A small network was shown many inputs. Here are its activations along a few directions, one row for each input.
In each table, some parts of the input vary, and every possible input appears once, in random order.
A made-up example of a description, with smaller parts first: one of 6 places along a line, together with either a single point or one of 11 places around a ring or (one of 2 separate values, together with one of 8 places around a ring).
Shared parts are said once, and a part with two or three values counts as separate values.
In the rows, zero is written as 128.

Other details of the inputs shift rows strongly along two fixed directions, in all tables alike. That doesn't count.

A family of inputs:
r1: [128 132 121 121 122 121 133 129 127 128 128 125 122 119 123 122]
r2: [123 131 127 122 120 118 134 133 116 130 126 131 126 121 127 117]
r3: [127 130 128 122 120 119 131 129 119 130 127 132 128 123 127 117]
r4: [126 121 125 121 125 121 125 131 130 136 128 132 119 121 123 130]
r5: [120 121 129 129 120 124 132 133 128 130 126 139 117 127 126 135]
r6: [126 128 128 123 121 118 130 133 117 132 124 132 129 121 128 117]
r7: [119 123 132 126 121 121 131 131 120 134 126 138 119 124 127 124]
r8: [119 114 133 125 129 126 125 131 130 137 120 131 119 122 128 133]
r9: [173  88 153  85 215 154  37 101 140 193 129 102 179 122 138 130]
r10: [122 121 133 127 118 121 128 133 122 133 126 140 124 125 128 122]
r11: [116 118 129 119 112 114 131 134 127 138 126 146 107 118 121 129]
r12: [119 105 136 110 122 111 118 134 116 154 121 144 116 110 125 118]
r13: [124 125 124 124 122 121 131 132 130 132 128 132 117 122 123 131]
r14: [136 147 123 148 138 148 134 122 141 106 137 114 138 147 131 143]
r15: [119 115 135 126 128 124 127 130 122 137 119 130 124 121 131 123]
r16: [128 132 122 117 124 120 131 129 126 132 130 126 120 118 122 121]
r17: [138 148 126 146 135 143 134 123 128 106 133 116 150 147 136 129]
r18: [135 140 129 151 135 149 131 122 140 106 134 124 141 152 134 146]
r19: [121 122 125 125 123 122 132 132 132 131 123 126 116 120 126 129]
r20: [125 126 124 123 121 121 128 131 132 133 130 133 117 122 122 130]
r21: [130 129 122 116 121 119 130 127 128 131 130 128 121 118 122 120]
r22: [114 103 137 111 123 111 121 134 117 154 115 138 113 107 126 116]
r23: [131 127 123 114 126 119 124 128 128 136 129 127 123 117 123 120]
r24: [125 128 127 123 120 118 133 133 116 130 124 132 128 122 128 118]
r25: [122 122 131 127 117 122 130 130 122 131 126 139 122 126 127 123]
r26: [134 142 128 151 133 148 134 122 140 104 135 123 140 152 134 145]
r27: [132 127 124 113 128 121 123 125 129 136 130 126 124 118 123 120]
r28: [137 150 126 147 137 146 137 122 127 104 133 113 148 147 136 130]
r29: [119 123 129 128 121 123 132 133 128 132 127 139 116 125 125 134]
r30: [122 125 128 123 123 119 134 132 118 130 118 125 127 119 130 116]
r31: [124 126 124 126 120 120 130 133 131 131 129 133 117 122 123 130]
r32: [123 127 124 125 123 122 131 132 130 132 129 132 117 123 123 131]
r33: [138 145 122 148 134 148 133 122 142 104 137 117 141 149 132 142]
r34: [135 143 130 153 133 148 135 120 132 103 134 121 145 152 136 136]
r35: [133 144 130 153 136 149 136 122 131 106 134 119 142 150 136 136]
r36: [132 142 129 151 138 149 134 124 139 107 134 121 139 151 134 147]
r37: [119 121 132 127 122 121 130 132 119 135 125 138 121 124 128 124]
r38: [140 151 120 142 138 146 136 120 137 105 137 109 141 143 131 133]
r39: [138 145 123 149 135 148 133 124 142 104 137 117 142 150 133 142]
r40: [122 123 132 127 120 122 129 129 123 131 128 138 121 126 127 123]
r41: [129 130 121 119 122 119 132 130 126 129 128 127 122 119 123 121]
r42: [126 128 128 120 119 118 130 130 118 131 126 133 128 121 127 116]
r43: [131 130 122 118 121 120 128 130 129 131 130 128 124 119 123 120]
r44: [120 121 132 128 121 121 131 132 120 133 125 138 121 124 128 124]
r45: [130 136 130 151 139 149 134 124 140 108 127 116 139 148 137 145]
r46: [171  88 158  88 210 154  39 102 131 191 127 108 186 126 142 127]
r47: [121 122 130 129 119 123 130 133 129 131 127 140 117 126 125 134]
r48: [123 119 132 124 125 124 123 131 130 137 128 139 119 125 125 133]
r49: [135 140 129 152 135 149 130 125 140 107 135 124 143 152 135 146]
r50: [120 123 130 126 122 124 130 132 129 134 128 138 114 124 124 134]
r51: [130 130 122 118 120 120 130 128 129 129 129 128 122 119 123 121]
r52: [126 127 124 123 122 123 129 129 133 131 131 132 117 124 123 130]
r53: [133 141 124 149 140 149 135 123 142 106 129 108 139 145 135 142]
r54: [125 126 124 123 119 121 131 130 132 130 130 134 116 122 122 130]
r55: [137 146 121 144 139 147 137 121 138 104 129 103 143 142 135 132]
r56: [121 123 131 128 117 120 131 132 121 132 127 139 120 124 127 122]
r57: [121 122 132 129 119 121 130 132 121 132 125 138 122 125 128 123]
r58: [125 128 127 123 122 118 132 132 116 131 124 131 128 121 128 118]
r59: [123 130 127 122 121 118 133 132 115 132 125 131 127 121 127 117]
r60: [128 130 122 118 124 120 131 129 126 132 129 126 121 118 123 121]
r61: [122 125 128 124 123 120 134 132 118 130 119 124 128 119 130 116]
r62: [126 127 122 120 125 121 133 129 128 129 123 119 121 116 126 120]
r63: [126 129 128 123 118 118 130 133 118 130 126 134 130 122 128 116]
r64: [123 128 124 124 122 122 132 131 131 131 130 131 116 123 123 131]
r65: [132 141 128 153 136 149 135 125 138 106 133 121 140 151 135 147]
Description of these inputs: one of 5 places around a ring, together with either one of 2 separate values or one of 11 places along a line.
Q: The inputs of r25 and r18 match in every part but the place on the ring of 5. If r44 is changed in the same way as r25 into r18, which row does it become?
A: r65
Q: Which other rows agree with r54 in the place on the ring of 5? List them by row number.
A: r4, r13, r14, r19, r20, r31, r32, r33, r39, r52, r53, r64
Q: Start at r28 and move only the place on the line of 11, one step at a time. The first step leads to r2. Which rows follow, in order?
A: r59, r58, r24, r6, r17, r3, r42, r46, r63
Q: Change only the choice among 2 separate values in r45. List by row number the other rows that result.
A: r8

A family of inputs:
r66: [142 132 128 132 137 129 121 132 115 124 120 111 163 128 142 109]
r67: [110 165  90 126  75 103 187 149 130  92 128 129  92 114 109 129]
r68: [126 132 142 128 143 133 115 120 109 143 135 140 135 135 131 124]
r69: [131 111 124 125 140 131 109 131 142 144 131 127 130 127 127 147]
r70: [111  76 155 125 159 142 103 122 143 160 100 116 120 120 143 140]
r71: [126 114 143 130 137 134 104 128 141 145 130 147 124 136 129 140]
r72: [135 125 147 122 143 138 115 115 114 139 138 139 144 141 134 121]
r73: [177 213 102 201 165 198 156  98 167  33 161  65 181 202 143 164]
r74: [143 137 116  99 148 124 109 119 142 146 141 116 123 115 117 124]
r75: [139 125 131 118 133 120 123 127 116 126 115 120 159 123 139 105]
r76: [136 156 112 116 123 125 135 123 143 119 142 115 118 118 116 126]
r77: [141 152 134 167 129 161 147 115 117  91 145 131 151 165 139 125]
r78: [139 129 135 113 130 120 113 121 115 138 126 118 150 119 133  97]
r79: [141 118 131 119 143 140 107 111 151 135 145 128 135 139 128 140]
r80: [149 208 109 221 137 200 170 104 172  20 163  86 170 212 145 177]
r81: [137 139 107 113 139 122 128 135 136 135 135 112 120 116 117 129]
r82: [128 142 116 133 156 151 144 116 151 109 116  75 125 122 132 133]
r83: [148 148 109 123 119 134 138 119 142 107 145 119 120 124 117 118]
r84: [137 135 128 120 132 121 117 124 114 131 128 120 148 125 133  98]
r85: [142 120 136 112 137 120 106 119 112 138 117 118 157 118 137 103]
r86: [130 122 126 122 140 130 108 120 145 143 140 133 121 130 123 140]
r87: [ 77 143 110 150  55  94 211 150 104  82  90 117  78  97 123  83]
r88: [134 129 122 139 129 131 124 121 142 124 138 129 120 137 121 143]
r89: [123 110 147 123 128 130 104 128 140 149 128 147 122 128 127 139]
r90: [ 82 123 123 119  73  75 169 160  85 141 120 170  74  98 116 108]
r91: [123 109 144 130 144 136 108 140 135 150 125 138 123 130 128 150]
r92: [ 92 145  96 150  31  92 202 148 127  81 138 168  58 118 104 117]
r93: [125 136 120 143 134 136 134 135 140 124 137 122 120 135 123 153]
r94: [130 113 146 119 145 124 108 122 103 157 130 141 133 127 127 121]
r95: [127 120 141 135 118 139 123 125 144 123 134 148 125 144 130 139]
r96: [141 144 108 121 138 132 130 132 140 123 135 107 131 123 122 135]
r97: [125 110 140 139 132 137 112 137 140 136 123 140 133 134 136 150]
r98: [ 97 164 121 162  90 117 189 152  95  96 131 143 101 137 125 132]
r99: [108  91 133 118 148 134 117 119 144 152 108 106 112 109 129 135]
r100: [139 130 116  98 151 122 116 134 134 154 134 112 119 107 114 132]
r101: [120 132 143 126 130 128 124 124 108 139 133 141 132 131 129 122]
r102: [ 97 117 127 133  81 107 156 152 128 121 114 162  97 124 122 141]
r103: [135  96 146 126 127 137 104 123 139 143 130 154 125 132 128 129]
r104: [125 109 140 137 140 133 110 140 137 143 124 141 125 134 134 145]
r105: [142 131 113  99 141 122 121 125 139 135 129 117 129 114 121 131]
r106: [120 128 132 151 114 136 141 136 141 107 120 145 128 147 135 152]
r107: [128 124 121 129 127 133 125 130 141 129 127 128 128 132 126 152]
r108: [146 135 120  94 135 126 114 114 145 135 143 118 125 114 118 121]
r109: [105 136 107 142  77 105 166 138 131 104 129 147  89 125 114 137]
r110: [133 108 144 135 137 134 106 125 138 140 128 143 126 138 128 141]
r111: [134 117 128 111 137 113 113 137 107 150 118 120 145 112 134 100]
r112: [123 120 142 123 140 126 125 128 108 137 121 142 142 132 134 129]
r113: [134 147 124 137 130 128 138 137 109 117 124 108 148 131 134 113]
r114: [128 120 145 127 142 129 118 120 106 140 125 139 140 134 133 126]
r115: [144 117 139  98 135 122 101 116 117 144 127 122 155 118 134  93]
r116: [123 112 146 112 145 125 112 130 104 156 118 140 143 123 132 129]
r117: [136 132 129 121 126 123 127 132 113 126 114 117 158 123 138 109]
r118: [146 133 128 130 118 132 129 120 116 113 129 124 151 129 134  91]
r119: [110  98 152 127 160 138 125 121 111 149 101 109 122 118 146 121]
r120: [129 112 123 120 133 127 117 126 141 136 127 134 127 128 126 147]
r121: [ 92 122 128 124  81  85 162 154  91 136 121 164  91 104 123 113]
r122: [124 107 142 132 127 130 113 129 135 135 120 147 126 135 130 144]
r123: [145 121 119  92 146 120 105 119 135 150 130 117 127 108 117 126]
r124: [124 114 120 124 136 123 117 135 138 145 132 130 117 124 122 142]
r125: [145 125 132 118 134 120 110 121 111 138 123 118 150 120 132 100]
Q: The inputs of r72 and r95 match in every part but one. If r114 is changed in the same way as r72 into r95, which row does it become?
A: r122
Q: What is each input in this table made of?
A: one of 5 places around a ring, together with either a single point or one of 11 places along a line
Q: Which other rows agree with r67 in the place on the ring of 5? List them by row number.
A: r73, r74, r76, r81, r82, r83, r96, r100, r105, r108, r123
Q: Which other rows agree with r87 in the place on the ring of 5? List them by row number.
A: r66, r75, r78, r84, r85, r111, r113, r115, r117, r118, r125
Q: Start at r92 and move only the place on the line of 11, one step at a time. The first step leads to r79. Which rows follow, in order?
A: r80, r86, r88, r109, r120, r107, r69, r124, r93

A family of inputs:
r126: [145 143 133 134 151 147 121 115 120 118 128 104 165 140 141 117]
r127: [166 170 102 120 140 139 126 114 144 102 149  91 155 133 124 111]
r128: [106 124 117 135 105 119 150 142 145 121 125 139  92 122 119 149]
r129: [109 139 122 147  85 116 160 143 130 104 132 157 102 136 121 140]
r130: [107 127 128 138  98 119 147 137 132 120 129 152 102 130 122 138]
r131: [142 141 127 137 157 146 122 121 128 120 125  95 157 137 139 127]
r132: [151 144 132 131 150 144 118 119 119 118 130 109 169 142 139 117]
r133: [138 125 143 147 148 151 109 122 136 126 137 140 152 157 138 151]
r134: [141 137 136 138 155 150 123 115 122 118 126 104 157 142 142 120]
r135: [116 139 110 124 107 111 159 140 120 115 118 115 112 110 124 113]
r136: [110 138 122 135 106 114 160 139 109 116 118 127 112 117 127 112]
r137: [103 125 122 140 104 117 148 142 138 123 126 144  93 126 120 148]
r138: [151  64 132  12 165  84  37 119 132 247 138 148 103  58  94 112]
r139: [118 135 129 134  97 110 150 136  96 118 125 144 129 124 130  98]
r140: [101 122 129 144 104 122 149 141 133 123 125 150  92 128 121 147]
r141: [118 137 111 124 104 110 157 133 123 111 116 113 113 109 124 107]
r142: [119  74 138  86 137 109  91 129 142 185 115 143  97  92 116 134]
r143: [148 143 135 136 150 143 117 118 112 119 131 116 172 146 142 116]
r144: [159 118 155 153 202 191  78  99 158 132 138 103 178 174 150 168]
r145: [110 118 136 145  95 119 140 138 121 124 131 166 109 137 125 134]
Q: The inputs of r140 and r136 match in every part but one. If r138 is changed in the same way as r140 into r136, which row does it become?
A: r127
Q: What is each input in this table made of?
A: one of 2 separate values, together with either a single point or one of 9 places along a line
Q: Change only the choice among 2 separate values in r145. List by row number the other rows that result.
A: r139
